Each row below holds a small network's activations on one input, seen along a few directions.
Each table varies a few parts of the input and shows all the possible inputs, shuffled.
A made-up example of a description, with smaller parts first: one of 5 places around a ring, together with either a single point or one of 9 places around a ring or (one of 3 separate values, together with one of 4 places along a line).
Shared parts are said once, and a part with two or three values counts as separate values.

Other details of the inputs vary at random and push rows far along two fixed directions, the same in every table; ignore that.

Table:
row 1: [ -2  -1 -15 -17  -2  19   2   1  18  -5  24 -10  -1  -5  10   9  13]
row 2: [-13 -24   4 -46  -2 -15  13 -11  36 -29   4  38 -17 -24  -2 -16   5]
row 3: [ -6  -8  15 -17   5  -7   7 -15  30   4  23   3   2  -1  -8   0  16]
row 4: [  6 -11  20  29 -20 -18  -5  -8 -32  13 -21  10 -14   9 -13  -1  -8]
row 5: [ 11 -16  -7  14  30  18  -3 -19  -5  35 -20 -26  19  13 -19  27  -4]
row 6: [  0  41 -22 -11  47  22  21  11  20   5  -2 -11  18   0   2   9 -14]
row 7: [-10  11 -15  -4  31  -6  12  -8  35  -4   1  13   0 -17  -3 -10 -24]
row 8: [ -9 -19 -16 -43 -19   5  -5   5  31 -32  33  16 -17 -28  13 -10  27]
row 9: [  7  14   4  25 -33  -3 -10  21 -40  -8 -13  -4  -2  15  18  -9  -5]
row 10: [ -7   0  -6 -34 -30   5   2   1  34 -23  43  12 -23 -13  21 -13  22]
row 11: [ 12 -19  -2  26 -28  -9 -32   5 -40  -5 -19  -3  -9  -2   0  -2  13]
row 12: [  8 -15  -6  10  34  14  -6 -14  -8  30 -19 -30  27  14 -21  24   4]
row 13: [  2 -16   1  11 -35 -18 -23  17 -38 -30 -25  21 -15 -12  11 -16   0]
row 14: [ -8 -18  -8 -32  24  10  17 -12  34  -5  -1  14   1 -12  -4   7  -8]
row 15: [ 10 -16  -9  12 -58  -8 -28  10 -30 -22   1  16 -30 -13  15 -14  14]
row 16: [  5  21  -3  19  15  22   5  12 -23  26  -1 -36  23  30   0  21  -7]
row 17: [  7  22 -13   3 -22 -11 -16  13  -9 -22  10  10 -20 -16  10 -22  18]
row 18: [ 12 -29  13  17 -45 -29 -24 -10 -30 -10 -17  20 -25  -6  -9 -16  17]
row 19: [ -7   9 -17 -17  32  31  16   7  14  11  15 -24  18   8   1  23  -3]
row 20: [ -8 -23   3 -33  -3  -9  13 -17  31 -15  -1  34 -19 -18  -4  -8  -3]
row 21: [ 11  -1  -5  26 -35  -3 -27  15 -45  -9  -6 -15  -4   7  10  -4  18]
row 22: [  4   6  26  23 -46 -24  -8   6 -28 -14  -6  20 -19   4  11 -22  -7]
row 23: [ 13 -12   1  19  33  12   2 -25  -5  45 -25 -27  22  20 -27  30  -6]
row 24: [ 15 -10  -7  33   8  13 -18  -4 -30  26 -26 -26  13  13  -9  24  -2]
row 25: [ -3 -12  -2 -19  50  17  24 -23  29  30  -4 -10  16   7 -25  27 -12]
row 26: [  0   0 -12   4   3   7  -8  22 -27 -11 -19  -8  15   1   8   3  -5]
row 27: [ -5   6   4 -22   6   8   6   0  28   3  34 -13   8   3   6   1  19]
row 28: [ -3 -13  17   0 -18 -19   5  -8   0  -7 -12  28 -17  -7  -1 -11  -7]
row 29: [  5  42 -16  14  36   9   3  22 -19   3 -23 -19  25   8   2   2 -12]
row 30: [  0  -1  24  12 -17 -18   4  -6  -9  -1  -9  17  -7   5  -1  -8  -9]
row 31: [-11   6 -15 -32  15  22  18  10  29 -15  17  -1   7  -7  14   7  -2]
row 32: [-12   6 -14 -31  17  16  11  17  17 -20  11  -5  13  -5  14   2   3]
row 33: [  6  14  15  23  28  10   1  -7  -6  38   0 -42  36  30 -13  20   2]
row 34: [ -7  -7 -18 -26   6  19   7   8  15  -8  16   2  -3 -11   5   8   0]
row 35: [ -8   9   9 -24 -13  -1  14   8  25 -17  24  15 -10  -5  17 -12   0]
row 36: [-11   0  17 -21  15 -10  17  -5  24  -5   6  13   9  -1  -3  -4  -3]
row 37: [-10  -3  17 -14   8  -4  19 -13  25   8  19  12  -6   1 -10   4  -3]
row 38: [ 10 -17  20  30 -30 -24 -19  -9 -32   9 -18   3  -8   6 -11  -8  12]
row 39: [  3  12  14  14 -16  -1   1   9 -18   6  10  -6  -5  14   4  -2  -3]
row 40: [  3  -8  20  20 -10 -23  -5  -1 -30   2 -31  10   2   7  -6  -8  -7]
row 41: [  6  -2  23  20 -60 -24 -17  -4 -17 -11  13  18 -30  -2   9 -23  12]
row 42: [ -5   4 -21 -20  47  35  19   7  19  12  -3 -22  32   5   1  28 -14]
row 43: [ -4   9  14  -5 -23 -13  -1  17  -9 -20   6   9  -4   1  16 -19   2]
row 44: [  9  -5  -6  30   8   8 -11   7 -37  13 -39 -15  15  12  -3  17 -17]
row 45: [-13  10  16 -23  11  -5  16   2  25  -9  15   6  10   0   6  -8  -3]
row 46: [ 13  -7  15  38   6  -2  -5 -17 -24  40 -25 -19  11  21 -20  17  -4]
row 47: [ -9  14 -18   1  53   7  16 -12  33  19   6  -9  11  -5 -16   7 -24]
row 48: [ -2 -27   0  -8 -24 -10  -5  -7  -5 -14  -2  29 -30 -15  -3 -10   0]
row 49: [-10  -5 -15 -18  -8 -16   0 -17  51 -23  30  31 -32 -37   2 -25   2]
row 50: [ -1  18   0   4   2   7   0  22 -19  -4  -6 -18  19  17  14   0   0]
row 51: [-11 -15 -13 -31  19  17  10  -3  30  -4  14   6  -5 -14  -2  14  -2]
row 52: [-1 12 19 11  3  0  9 -3 -4 17  8 -8  5 16 -6  4 -8]
row 53: [  6  35 -16  12  13   8   3  13 -14   2  -3  -7  -2   1   0   0  -9]
row 54: [ 10   7   4  27 -39  -6 -25  15 -42  -4   1 -16  -3  15  13  -9  19]
row 55: [ 18  29 -12  34 -18  -3 -19  11 -34   0 -12  -6 -12  -1   5  -8   3]
row 56: [ -7 -11  -8 -24  50  15  15  -7  20   8 -15  -8  27   1 -10  16  -9]
row 57: [ -3   2   7 -21 -22   0   4  -3  29  -9  38   7 -15  -5  13  -9  16]
row 58: [-18   2 -13 -26   8 -22   7  -1  43 -35  14  36 -16 -35   6 -31  -9]
row 59: [  1   5 -12  20  11 -14 -14  -8   6   4  -1  -4   1 -10  -9 -11   0]
row 60: [ 12   2  20  40   4  -2  -5 -15 -23  38 -15 -21  14  26 -16  16  -2]
Description of these inputs: one of 5 places along a line, together with either one of 2 separate values or one of 10 places around a ring.
Question: Changing only the place on the line of 5 turns row 31 into row 32. The same change can be made to row 22. Which row results?
Answer: row 45
Question: Which other rows agree with row 25 in the place on the line of 5? List them by row number.
Answer: row 4, row 16, row 19, row 34, row 37, row 39, row 47, row 48, row 51, row 52, row 53
Question: Change only the place on the ring of 10 in row 10. List by row number the other rows that result.
Answer: row 1, row 5, row 15, row 23, row 24, row 41, row 46, row 57, row 60
Question: Which other rows agree with row 12 in the place on the line of 5? List them by row number.
Answer: row 3, row 8, row 11, row 17, row 18, row 21, row 27, row 33, row 38, row 54, row 59
Question: Change only the choice among 2 separate values in row 49. List by row number the other rows that result.
Answer: row 55

Table:
row 61: [ 10  -2   3  39   3  -9 -14   5 -47  11 -41 -10  14  14  -8   3 -13]
row 62: [  9   0   1  33   8   0 -13  -3 -26  20 -19 -22  16  14 -10   9  -3]
row 63: [ -2   3 -10 -13  56  17  15 -10  24  21  -7 -19  28   4 -16  20  -6]
row 64: [ -3  20   1  -5  23  17  13   8   8  15  12 -25  24  18   4  12  -4]
row 65: [  2   1 -16   2  13  15  -4   3   0   8   2 -17  10   3   0  12   0]
row 66: [ -5   8  -1  -6 -42 -19  -8  11   4 -34  22  27 -31 -19  19 -31   8]
row 67: [  9   2  -8  28   2   3 -11  11 -42   5 -34 -13  12  11  -1   8 -12]
row 68: [-1 25 -9 -1 26  8 10  8  6  3 -3 -8 13  2  1  2 -9]
row 69: [  5 -18  13  23 -50 -31 -19  -9 -21 -13  -5  29 -35 -11   0 -24   2]
row 70: [  3   2 -16  -5  19  14   2   2   1   3  -8  -8   7  -2  -1  10  -3]
row 71: [  2 -14  16   6 -41 -16 -13   2 -17 -13   3  12 -16  -1   8 -13  14]
row 72: [ -7 -15   5 -20 -15 -18   5 -13  23 -19   6  37 -29 -23  -3 -17   0]
row 73: [  1 -12  19   6 -14  -6   1 -10  -4   9   1   3  -4   9  -5   1   2]
row 74: [  6  19   1  27  -2  -7  -6  17 -35  -2 -25  -4   7   9   6  -6 -17]
row 75: [-12 -18   5 -26  -6 -13  11  -9  29 -20   7  36 -21 -23  -1 -14  -5]
row 76: [-14  -4 -12 -50  29  29  22  -2  52   0  35 -10  12  -4   6  17  10]
row 77: [ -7  19  -4 -22  17  14  16   4  30   0  28  -8   8   0   6   4   6]
row 78: [ -2 -17  16 -12 -42 -21  -5 -12  11 -17  18  33 -34 -14   1 -19  13]
row 79: [ 15   5  -3  33  -6  10 -16   8 -43  20 -18 -27  12  20  -2  15   3]
row 80: [ -8  -5  -1 -37  24  13  15 -12  46   5  26  -4   8  -6  -5  10  14]
Question: Describe the family of inputs behind these rows.
Answer: one of 4 places along a line, together with one of 5 places along a line
Question: Changing only the place on the line of 5 turns row 77 into row 64. The same change can be made to row 78. Which row results?
Answer: row 73
Question: Change only the place on the line of 4 in row 66. List by row number the other rows that result.
Answer: row 62, row 65, row 69

Table:
row 81: [ 11   9  23  33 -39 -22 -16  -1 -26   1  -3   3 -10  10   6 -15   4]
row 82: [  2 -10  -9 -16  15  27   2 -11  24  21  22 -29  15  10  -2  24  16]
row 83: [ 12  11 -13  30  24   2  -7   4 -30  13 -42 -15  20   8  -8   8 -17]
row 84: [-18 -10  -2 -33   5  -5  12   2  33 -23  18  20  -5 -17   6 -11  -2]
row 85: [ 10   9 -19  32  23   7  -7   4 -33  16 -36 -15  12   7 -11  12 -20]
row 86: [  6  25  -8   6  33  16   4  14 -12  14 -13 -28  30  16   1  14  -2]
row 87: [ 16 -35   2  32 -45 -19 -36  -7 -47  -6 -30  13 -23  -9  -7  -6  12]
row 88: [ -1   2   6  16 -45 -22 -20  11 -20 -23  11  12 -21  -7  14 -27   9]
row 89: [  9 -24   7   3 -60 -13 -26   4 -30 -18   5  13 -27  -6   8 -12  29]
row 90: [ 10 -24   0  19   8  15  -9  -6 -30  26 -24 -28  21  22 -10  27   0]
row 91: [ -2   1   9   8 -40 -25 -17  15 -24 -27   6  17 -20  -9  10 -26  13]
row 92: [ -2  14 -12  -7  50  25  17   7   6  15 -18 -24  37  12  -1  22 -18]
row 93: [ 15  -2  11  51  -7 -17 -14 -11 -46  25 -39  -1  -5  14 -19   1 -17]
row 94: [ -5 -10   9 -17   2 -17   8 -19  31  -8   2  28 -13 -17  -8 -12  -1]
row 95: [ -1   2  11   8  34  11  17  -9   3  31  -9 -17  20  20 -14  22 -19]
row 96: [  5   9  -6  17 -47  -7 -18  18 -27 -24   7  11 -27  -7  19 -19   5]
row 97: [ -1  19 -14 -13  28  24  12  12   8   6   8 -16  14   5   1  14  -2]
row 98: [ -7   2  10 -16 -13  -2  10  -9  32  -3  35  11 -16  -6   4  -7   6]
row 99: [-13   2   9 -37   4   2  23  -9  42  -4  37  13 -12  -7  -3  -3   9]
row 100: [-16 -10  13 -40   4  -6  23 -11  49 -14  20  26  -8 -13   4  -8  -1]
row 101: [-13   3 -17 -30  22  19  18   7  27 -10  11   5   3 -10   7  10 -10]
row 102: [-10   4  15 -31  -4  -8  14  -6  35 -11  26  17  -9  -7   4 -11  13]
row 103: [ -7  13 -14 -32   5  11  10   8  37 -18  28   3   0 -13  19  -7   8]
row 104: [  1   2  -9  17  45   3   0  -6  -4  21 -24 -20  26   5 -18  12 -15]
Question: Describe the family of inputs behind these rows.
Answer: one of 4 places along a line, together with either a single point or one of 5 places along a line
Question: Changing only the place on the line of 4 turns row 85 into row 97. The same change can be made to row 93. Which row results?
Answer: row 99
Question: Start at row 98 and move only the place on the line of 5, one step at a time. The first step leads to row 81. Which rows follow, in order?
Answer: row 88, row 103, row 96
